A small network was trained on made-up records. Each row is its average activation on records with the value named, seen along a few directions.
Values that are neighbours, or in one group, have similar rows; names and order tell nothing.
(in the rows, 500 means zero)
Strong random noise was added to every row along 2 fixed directions; ignore it. To show where, here is one row again and again, with new noise each time:
243,443,461,985,273,524,576,296,452,571,445,427,517,602
395,476,482,748,376,447,423,299,421,479,512,427,526,427
367,336,520,864,114,380,332,185,319,471,615,451,335,399
434,635,441,604,676,519,518,428,535,483,401,401,741,450


Values of ZOR:
buve: 685,423,478,315,516,667,489,530,507,469,558,513,533,673
med: 600,620,385,427,519,342,552,507,571,431,440,380,465,436
bug: 857,532,485,233,485,366,384,454,552,544,513,678,325,353
zezo: 524,500,603,68,791,677,737,885,503,545,444,556,695,610
devos: 339,236,696,466,360,468,434,430,375,540,664,716,222,447
nale: 645,743,568,62,893,435,661,819,774,468,377,688,516,381
kamab: 229,465,371,802,397,837,663,600,752,688,279,571,583,869
fupus: 460,415,571,637,101,272,137,253,250,361,781,435,219,265
gat: 848,366,561,277,472,298,166,528,193,311,818,315,353,287
The values of ZOR form a 3 by 3 grid.
How many steps from neighbour to neighbour lead from gat to nale, at the fewest?
> 4
Which values are neighbours of kamab? Give them in the order they are listed.
> buve, bug, devos, fupus
Each value of ZOR is a pair of two hidden parts, and every pair occurs once (3 first parts, 3 second parts).
Changing only the second part turns buve into gat. kamab has the same second part as buve; what does that change turn kamab into?
> fupus

Values of VIKA:
tok: 573,462,460,635,379,429,510,388,428,449,577,239,611,739
bav: 557,508,284,371,572,677,366,582,611,594,518,499,640,632
niz: 927,751,376,252,719,204,239,487,407,320,546,437,493,308
vumu: 515,560,516,579,439,447,391,517,277,371,636,409,713,539
liran: 373,641,569,299,805,563,219,598,522,417,627,594,567,351
valup: 757,164,472,260,486,470,373,619,416,373,569,510,283,452
fifat: 823,344,544,156,391,312,346,483,462,425,629,584,217,266
vedon: 724,699,393,320,715,503,500,529,684,525,444,491,481,570
dum: 265,418,580,791,400,762,616,443,360,662,364,459,584,817
tizi: 271,533,649,344,665,593,684,719,606,514,468,594,729,471
gipe: 443,604,484,625,444,434,466,362,639,546,390,686,384,421
voka: 433,422,633,533,167,418,639,445,493,571,650,744,121,381
tume: 311,668,405,924,408,502,795,402,666,579,299,470,568,540
mil: 416,467,499,520,601,422,421,389,409,429,447,325,600,96
zegak: 405,349,668,419,558,634,664,568,482,555,444,453,564,592
Each value of VIKA is a pair of two hidden parts, and every pair occurs once (5 first parts, 3 second parts).
Changing only the second part turns dum into vumu. vedon has the same second part as dum; what does that change turn vedon into?
> niz
Changing only the second part turns tizi into liran. voka has the same second part as tizi; what does that change turn voka into?
> gipe
